Each row below holds a small network's activations on one input, seen along a few directions.
Each table varies a few parts of the input and shows all the possible inputs, shuffled.
A made-up example of a description, with smaller parts first: line(6) and (point or line(11) or (values(3) and ring(8))).
Shared parts are said once, and a part with two or three values counts as separate values.
In the rows, zero is written as 128.

Other details of the inputs vary at random and push rows far along two fixed directions, the same in every table; ignore that.

A family of inputs:
row 1: [114 129  78 130 172 159 160  98 130 124 147  80 123  96  99]
row 2: [141 137 155 146  71  92 108 174 131 123 132  96 123 170 133]
row 3: [142 122 154 121  91 113 100 142 132 123 123 138 131 153 142]
row 4: [124 134 143 147 143 131 158 148  95 123 105 144 121 120 120]
row 5: [132 139 110 140  85 104 108 150 155 129 159  52 124 162 124]
row 6: [133 132 154 125  97 101 104 147 143 137 130 147 129 153 154]
row 7: [117 118  95 110 196 179 162  66 104 129 116 146 128  58  93]
row 8: [122 118 105 105 162 153 120  92 158 129 141 128 139 100 119]
row 9: [131 130 184 143  76  87 111 169  80 130  83 200 125 179 176]
row 10: [125 120 173 133 131 125 136 144  85 118  79 205 127 138 151]
row 11: [104 140 136 152 154 136 169 133  80 119 103 141 109 116 118]
row 12: [130 112 107 105 170 160 128  96 161 126 141 131 140 101 117]
row 13: [108 114 109 108 194 169 146  83 124 120 111 168 136  83 118]
row 14: [154 137 143 119  40  77  63 159 195 145 179  81 136 177 150]
row 15: [148 126 126 116  80 101  81 135 171 140 160 103 139 161 148]
row 16: [120 128 190 145 105 102 134 160  49 121  54 235 123 165 177]
row 17: [139 134 162 127  66  85  84 158 146 138 136 131 129 171 157]
row 18: [125 154 189 167  73  77 131 193  72 132  91 161 110 170 154]
row 19: [125 128 166 139 128 111 136 149  90 129  86 213 127 149 169]
row 20: [ 92 132 138 147 201 157 185 121  64 111  67 195 119  95 122]
row 21: [144 121  96  96  94 125  71 101 204 134 187  54 142 132 114]
row 22: [142 117 101 103 139 144 110 106 194 132 171  98 142 114 117]
row 23: [142 122 154 123  97 112 103 146 140 128 128 141 132 151 144]
row 24: [130 125 146 134 125 126 149 123  60 133  85 183 122 120 136]
row 25: [127 113  95 106 162 155 122  89 154 131 140 130 143 106 125]
row 26: [132 127  54 113 159 158 128  87 186 138 184  38 140  92  90]
row 27: [127 135  71 119 152 154 134  94 175 139 188  39 126  87  84]
row 28: [128 110  96 108 199 186 168  70 104 122 117 145 131  58  87]
row 29: [101 122  99 134 212 178 184 104 107 106 107 130 121  84  95]
row 30: [132 115 110 106 167 155 130 101 166 127 143 134 139 104 121]
row 31: [125 126  83 124 184 170 165  98 139 127 155  82 126  76  84]
row 32: [102 138 155 164 172 136 199 145  26 124  59 212 108 111 141]
row 33: [133 138 139 146  78  93 111 164 126 130 130 101 126 169 143]
row 34: [129 137 135 146 108 116 139 153 113 121 135  91 113 142 115]
row 35: [150 130 130 120  74  95  84 144 174 141 163 108 138 165 151]
row 36: [136 147 126 141  51  84  85 164 173 131 176  29 119 178 121]
Description of these inputs: values(3) and (point or ring(5) or line(6)).
- List by row number the other rows that have the values(3) part in common with row 6. => row 7, row 8, row 11, row 13, row 14, row 17, row 18, row 20, row 21, row 27, row 36

A family of inputs:
row 37: [114 136  68 116 168 143 122  96 204 144 183  75 138 109 122]
row 38: [101 116 115 144 209 162 192 117  65 113  66 211 130 116 150]
row 39: [146 119 170 117  45  88  69 143 113 129 110 148 132 176 155]
row 40: [168 119 153 124  37  86  87 147 103 142 126 134 132 176 157]
row 41: [128 139  92 144 151 156 165 127 135 120 168  16 110  89  58]
row 42: [105 108 160 127 213 175 175 117  80  91  53 228 128  97 123]
row 43: [160 131 164 126  50  81  92 150 105 154 123 161 133 160 162]
row 44: [160 133 182 140  69  87 110 187 134 135 128 149 128 168 153]
row 45: [134 136 199 136  73  89  97 184 137 118 120 150 120 170 148]
row 46: [166 122 172 140  61  92 110 184 122 123 124 134 126 183 150]
row 47: [ 64 130 137 142 235 167 186 110  77 106  54 238 123  96 148]
row 48: [ 70 153 118 185 206 153 232 140  23 109  61 150  96  97 108]
row 49: [128 127  62 113 160 146 119  98 201 142 182  74 148 114 123]
row 50: [128 117  91  84 141 156  92  62 176 136 164 100 141  88 105]
row 51: [110 117  78 109 163 152 107  96 191 114 153  81 144 129 121]
row 52: [146 140 189 141  72  81 109 188 139 137 134 146 119 165 152]
row 53: [145 122  78  88 133 147  99  65 185 155 185  87 142  84 106]
row 54: [132 139  75 130 119 143 142  93 116 137 169  22 113  88  64]
- What is each input in this table made of? => values(3) and (point or ring(5))
- Changing only the values(3) part turns row 52 into row 37. The same change can be made to row 46. Which row results? => row 38
- Which other rows does row 45 become when the values(3) part takes its other values? List them by row number. => row 47, row 50
- List by row number the other rows that have the values(3) part in common with row 54. => row 39, row 40, row 43, row 50, row 53

A family of inputs:
row 55: [145 143 104 137  63  98 102 142 149 142 175  26 121 151 109]
row 56: [131 136 178 148  84  89 116 181 110 125 105 158 122 176 161]
row 57: [131 115  95 105 159 159 128  84 145 129 142 116 136  94 107]
row 58: [133 139 181 149  76  85 116 186 113 125 110 150 119 177 156]
row 59: [103 117  89 114 216 175 161  81 133 125 117 164 139  83 124]
row 60: [137 128 114 120 127 133 113 130 182 127 167  74 131 125 109]
row 61: [154 141 200 151  20  60  94 197  94 134 112 143 115 194 160]
row 62: [ 92 146 160 174 156 121 189 165  39 115  62 188 104 137 144]
row 63: [115 114  93 110 200 175 158  70 111 130 111 169 137  75 118]
row 64: [131 126 103 112 120 127  98 116 186 132 164  90 141 134 130]
row 65: [109 120 162 140 181 151 181 123  36 117  50 238 119 101 138]
row 66: [149 124 115 114 112 133 110 116 162 132 166  74 130 114 100]
row 67: [133 125 106 114 124 130 103 119 184 128 163  85 138 134 123]
row 68: [129 117  92 103 153 155 122  82 149 133 145 116 139  97 114]
- What is each input in this table made of? => values(2) and (point or line(6))
- Changing only the values(2) part turns row 58 into row 61. The same change can be made to row 67. Which row results? => row 57
